A small network was trained on made-up records. Each row is its average activation on records with the value named, seen along a few directions.
Values that are neighbours, or in one group, have similar rows; names and order tell nothing.

Other fields shift rows strongly along one fixed direction, in all tables alike. That doesn't count.

Values of KADU:
gibuk: [ -1  -4   2   3   5   3   5  -2 -13  -6   4 -23   9  16]
suked: [  3   2 -11  -4  -5   5   2   1   2  -1   1  31  -1 -26]
segul: [ -1   2   0  -4   1  -8  -2   5  -6   4   4 -30  -9  24]
zim: [  3  18 -14  11   4   8  -1  21 -34 -11  13 -34 -11  25]
fefar: [ -2 -24   8   0  -9   3  -8 -28  34   3 -12  48  12 -33]
ruban: [  4  -3  -5  -4  -7   6  -9 -11  17   9  -7  46   1 -38]
pesor: [  1   2  22  -3  -7 -10  -2  -1  16  15 -13   9   1  -3]
nolu: [-12   6 -11  -1  16   2  13  11 -17 -18  11 -23   6  15]
kebov: [  3   2   9   1   2 -10   3   4   1   5  -1 -24  -8  19]
The values of KADU form 3 separate groups.
- Which other values are in the same group as zim? Give them in the order they are listed. => suked, ruban
- Which other values are in the same group as nolu? Give them in the order they are listed. => gibuk, fefar

Values of TEBIS:
sigog: [  7  24 -21   5  10   4  11  32 -47 -15  15 -46 -10  29]
nul: [  9   3  18   3  -8 -11  -7   4   0  14  -7 -27 -11  24]
fino: [ 10  -1 -17  -1 -15   8 -15  -6  11   7  -6  57  -9 -44]
kos: [ -1  -5  12  -4  -5   1  -5 -15  26  14 -14  46  10 -35]
pude: [  2 -10  18  -7 -13 -12  -9 -16  33  21 -13  25  -6 -15]
nakob: [-13   7 -11   1  20  -2  17  20 -29 -26  15 -55   5  41]
selev: [-15 -18   1   2   9  12   7 -20   5 -15   9  -1  21   0]
The values of TEBIS form a star with 3 arms.
- Which values are neighbours of nul? Give them in the order they are listed. => pude
- Which values are neighbours of nakob? Give them in the order they are listed. => kos, selev

Values of BIGUG:
rurel: [ -9   0  -6  -3   9   7  10  -1  -9 -13   8  -2  16   3]
komum: [  6   4   9   2  -7 -13  -3   2  12  11  -6   0 -14   2]
ledeb: [  1   8 -16  -2   9   2   6  14 -24 -11  12 -18  -1  12]
rilo: [ -2 -15  11  -6  -4  -2   1 -13  20   2  -2   3   7  -5]
ful: [  3   4 -13   0  -5   8   1   2  -7   0  11   8  -5 -10]
suso: [  6  16 -16   3   3  12  -2  13 -22  -2   6  -9  -7   3]
vazip: [  6  -6  14  -5  -9  -6  -2  -5  15  13 -15  11  -5  -8]
duvu: [  3  17 -21   2   3   3  -4  21 -22  -7   6  -8 -13   7]
fam: [-5 -7 12  1  2 -6 -2 -8 10  2 -5 10  3  1]
rep: [ -7   0  -5   2  16  -5   7   8 -22 -11   6 -59   4  45]
fal: [  7   1  17  -2 -17 -10 -14  -3  20  24 -10  19  -7 -15]
kifas: [ -4 -14  10  -1 -11   0  -4 -21  29   2 -12  40   6 -30]
rem: [ -3  -7  -1   1   0   9  -2  -8   8  -3   3  19   5 -11]
fabu: [  3  12   6   4   8  -5   3  13 -19  -6   4 -40  -2  31]
nama: [ -4 -14  -2   2   3   6   4 -13  12  -1  -6  26  14 -27]
The values of BIGUG form a tree with 2 forks.
- Which values are neighbours of kifas? Give them in the order they are listed. => fam, rem
- Which values are neighbours of vazip? Give them in the order they are listed. => komum, fabu
- Which values are neighbours of ful? Give them in the order they are listed. => ledeb, suso
- What is the length, in steps, of the shortest route from fal to nama? => 7

Values of GOLE:
fad: [  0  14   1   3   2  -5   2  20 -25  -2   7 -46  -9  37]
kiv: [ 0  9 -6 -5  1  1  2  9 -3 -2  2  7 -3 -8]
vos: [ -8  -4   1   4   3   0  -1   0   1 -10   0  -6   5   9]
geb: [ -1 -15   9  -2  -4   5  -4 -18  18   2  -9  29  17 -22]
gefer: [ 7 -6  9  1 -9 -4  0 -5 13  4 -5  6 -5 -3]
zumi: [ -3 -12   0  -9   6  -6   8  -9  10  -1   2  -5   5   1]
bag: [  1   4  -1   4  -3   5   2   0   5   0  -3  30   2 -23]
seb: [  2  -1 -16   1   0  10  -6  -4  -8  -2   8   6  -3  -8]
tateg: [  2  10   3   2   5  -6  -2   8  -9  10  -1 -22  -8  17]
The values of GOLE form 3 separate groups.
- Which other values are in the same group as fad? Give them in the order they are listed. => gefer, tateg
- Which other values are in the same group as kiv? Give them in the order they are listed. => bag, seb

Values of SAKIM:
pakov: [  6  -9  14  -7 -16  -7  -7 -17  35  21 -13  45  -5 -32]
vaguz: [-1 -1  3 -1 -3 -1 -1 -1  8  0 -4 14  2 -9]
sanug: [  5   8   7   2  -4  -4  -8   5  -2  13  -3 -11 -10  10]
buliv: [ -3  10  -6   2  16   0  12  17 -31 -12  11 -54   2  37]
nir: [ -5   3  -5   0   2   4  -4   0   3  -2  -2  18   3 -13]
gud: [  1   6 -18   2   5   9   4   8 -19 -11  10  -5  -1   0]
kemul: [ -3 -18   5   2  -1   0   3 -12   7  -9   1  -7   8   8]
The values of SAKIM form a star with 3 arms.
- Which values are neighbours of vaguz? Give them in the order they are listed. => pakov, buliv, nir

Values of VUGE:
sated: [  1   4   3   0  -3   0   2   2   5   2  -5  17   1 -13]
nanep: [  4  14  -6  10   6   3   2  20 -34 -10   9 -50  -6  39]
zegu: [  0  -3  -4  -1   0   4   0  -5   4   0   1  12   4 -11]
sunos: [ 2  3  0  2 -1 -2 -2  2 -3  1  1 -7 -4  6]
setek: [-1  2 -7 -2  3  2  1  3 -5 -3  4 -3 -1  0]
ludep: [ 1 -5  3 -3 -3 -3 -2 -5  8  4 -3  2 -2 -1]
nakek: [ 0  5 -3 -1  1  1  1  5 -6 -2  2 -3 -2  0]
suz: [-2 -8  1  3 -1  8 -2 -8  5 -4 -1 12  8 -9]
guzu: [-3 -4 -6  1  2  4  0 -4 -1 -6  3  2  3 -2]
vaf: [-1  7 -3 -2  1 -1  2  7 -2  0  0  2 -3 -3]
gutu: [-2 -4 11 -3  0 -4  4 -4  8  2 -5  4  7 -2]
sugeg: [  0  -1   3   0   2  -4   2   1   1   1   0 -10   0   7]
relub: [-4 -3  5 -3  2 -4  3 -2  6  2 -1 -4  2  4]
zedok: [  2  -5   2  -4  -6  -2  -4  -9  13   7  -3  21  -3 -15]
gofaf: [ 3 -3  1  2 -5  1 -7 -3  2  6 -2  3 -4 -1]
The values of VUGE form a tree with 2 forks.
- What is the length, in steps, of the shortest route from ludep to nakek? => 3
- Which values are neighbours of sated? Give them in the order they are listed. => vaf
- Which values are neighbours of guzu? Give them in the order they are listed. => zegu, suz
- Which values are neighbours of gutu? Give them in the order they are listed. => relub
